These are the activations of a small neural network, seen along a few directions. Each row is one input.
Each table varies a few parts of the input and shows all the possible inputs, shuffled.
Descriptions start from the smaller parts, as in this example, which fits no table here: one of 2 separate values, together with either a single point or one of 11 places around a ring or (one of 4 places along a line, together with one of 8 places around a ring).
Shared parts are said once, and a part with two or three values counts as separate values.
(in the rows, 128 means zero)

Other details of the inputs vary at random and push rows far along three fixed directions, the same in every table; ignore that.

A family of inputs:
r1: [164 174 141 132 103 150 116 141 100  91  98 172]
r2: [156 182 125 145 104 163 138 169  98  87 102 168]
r3: [162 185 135 130 122 159 115 126 110 100 112 173]
r4: [ 56 167 131  89 113 145  72 114  71 141 128 143]
r5: [180 148 121 157 155 147 152 157 158 162 111  88]
r6: [156 178 127 148 101 160 145 162  94  97 108 169]
r7: [119 109 119 148 162 111 126 142 145 179  99  74]
r8: [120 100 113 140 153 104 128 128 138 193 106  73]
r9: [147 106 152 164 111 123 166 132 139  50 148 165]
r10: [102 127 108 119 116 126 130 135 109 167 136 105]
r11: [145 189 107 118 108 169 126 148 105 161 111 136]
r12: [ 57 168 128  81 105 141  72 113  68 143 126 144]
r13: [167  96 163 118 147 122 145 140 149  47 144 189]
r14: [ 62 163 100  72 106 139  70 103  73 151 127 148]
r15: [177 143 122 154 173 135 133 150 156 153  89  94]
r16: [101 136 117 105 116 130 116 138 114 155 132  97]
r17: [ 73  84 136  92 101  94 105  67 122 108 172 149]
r18: [129 115 113 123 166 112 115 127 153 179 109  72]
r19: [149 172 138 154 121 155 130 146  97  97  97 174]
r20: [112 135 116 101 137 122  95 119 117 159 113 107]
r21: [158 109 163 151  98 117 158 129 148  39 151 163]
r22: [162  98 120 151 137 113 162 130 174  91 141 118]
r23: [177 145 110 163 158 144 161 156 154 162 109  97]
r24: [100 126 124 115 122 121 108 112 113 178 115 110]
r25: [ 77  92 137  88  90 102 112  84 123  97 187 143]
r26: [ 98 134 124 135 148 130 110 134 120 156 110 113]
r27: [111 134  98 112 123 130 119 136 118 157 132 106]
r28: [140 198 110 114 127 173 118 151 105 146 110 131]
r29: [ 55 177 107  69  93 161  89  96  76 170 158 146]
r30: [ 77  92 141  89 106  96 101  66 129  95 179 152]
r31: [143 101 138 115 183 127 132 156 146 192 122 100]
r32: [130 108 123 131 157 108 117 138 145 175  99  68]
r33: [ 70  94 156 109 107 103 103  83 118  93 170 152]
r34: [155  92 127 156 129 108 161 142 160  95 134 114]
r35: [125 105 111 139 158 108 122 138 146 181  99  72]
r36: [117 114 107 137 171 116 126 113 148 195 120  82]
r37: [161 185 134 129  86 162 130 154  97  90 114 169]
r38: [162 138 131 165 153 143 151 175 148 152  98  82]
r39: [121 108 132 152 149 111 133 131 143 193 107  77]
r40: [157 113 157 148 106 119 156 138 146  30 142 161]
r41: [152 102 139 139 121 107 143  94 152  53 145 172]
r42: [ 98  67 125 125 140  97 144  89 169 107 185 113]
r43: [ 97 140 136 128 122 140 122 138 116 163 135 103]
r44: [162 185 111 129 103 166 138 145 101 104 117 171]
r45: [149  92 142 169 142 101 154 125 152 105 118 125]
r46: [159  95 157 164 137 102 145 126 158  97 120 122]
r47: [ 65  81 128  90 105  90 103  68 117 106 173 150]
r48: [150 183 129 150 110 168 138 168  99  86 103 167]
r49: [119 116 106 136 176 119 120 122 154 184 113  79]
r50: [ 94  53 125 121 120  82 144  91 151 119 187 111]
r51: [176 117 126 140 182 140 152 173 145 175  96 121]
r52: [151  97 148 172 132 122 169 139 157 108 138 118]
r53: [159 180 116 128 123 155 116 138 109  93  98 174]
r54: [ 88  60 155 142 133  89 132  87 147 122 165 119]
r55: [147 193 111 114 110 168 118 152 107 155 111 131]
r56: [135 107 121 129 151 108 118 125 148 189 110  70]
r57: [164  90 132 151 123 109 165 125 165 108 145 116]
r58: [163 192 120 118 103 169 127 149 104  87 114 167]
r59: [170  76 158 134 161 118 162 138 163 112 139 156]
r60: [ 69  88 136  90 105  96 106  59 128 105 180 154]
r61: [164  92 152 124 150 123 150 141 150  51 141 191]
r62: [166  95 132 142 130 108 156 134 166  87 139 112]
r63: [145 186 117 128 133 161 112 133 109 161  99 141]
r64: [ 97 129 117 114 107 131 127 128 113 174 139 102]
r65: [ 50 168 122  84  79 152  96 117  66 161 145 143]
Each input here is: one of 5 places around a ring, together with either a single point or (one of 2 separate values, together with one of 6 places along a line).
Changing only the place on the ring of 5 turns r61 into r13. The same change can be made to r27. Which row results?
Answer: r62
Changing only the place on the ring of 5 turns r14 into r47. The same change can be made to r35. Which row results?
Answer: r8
Start at r48 and move only the place on the ring of 5, one step at a time. The first step leads to r38. Which rows follow, in order?
Answer: r43, r52, r9
Which other rows does r17 become when the choice among 2 separate values takes its other values? List them by row number.
Answer: r57
Which other rows does r5 become when the place on the ring of 5 takes its other values? List them by row number.
Answer: r23, r28, r29, r42
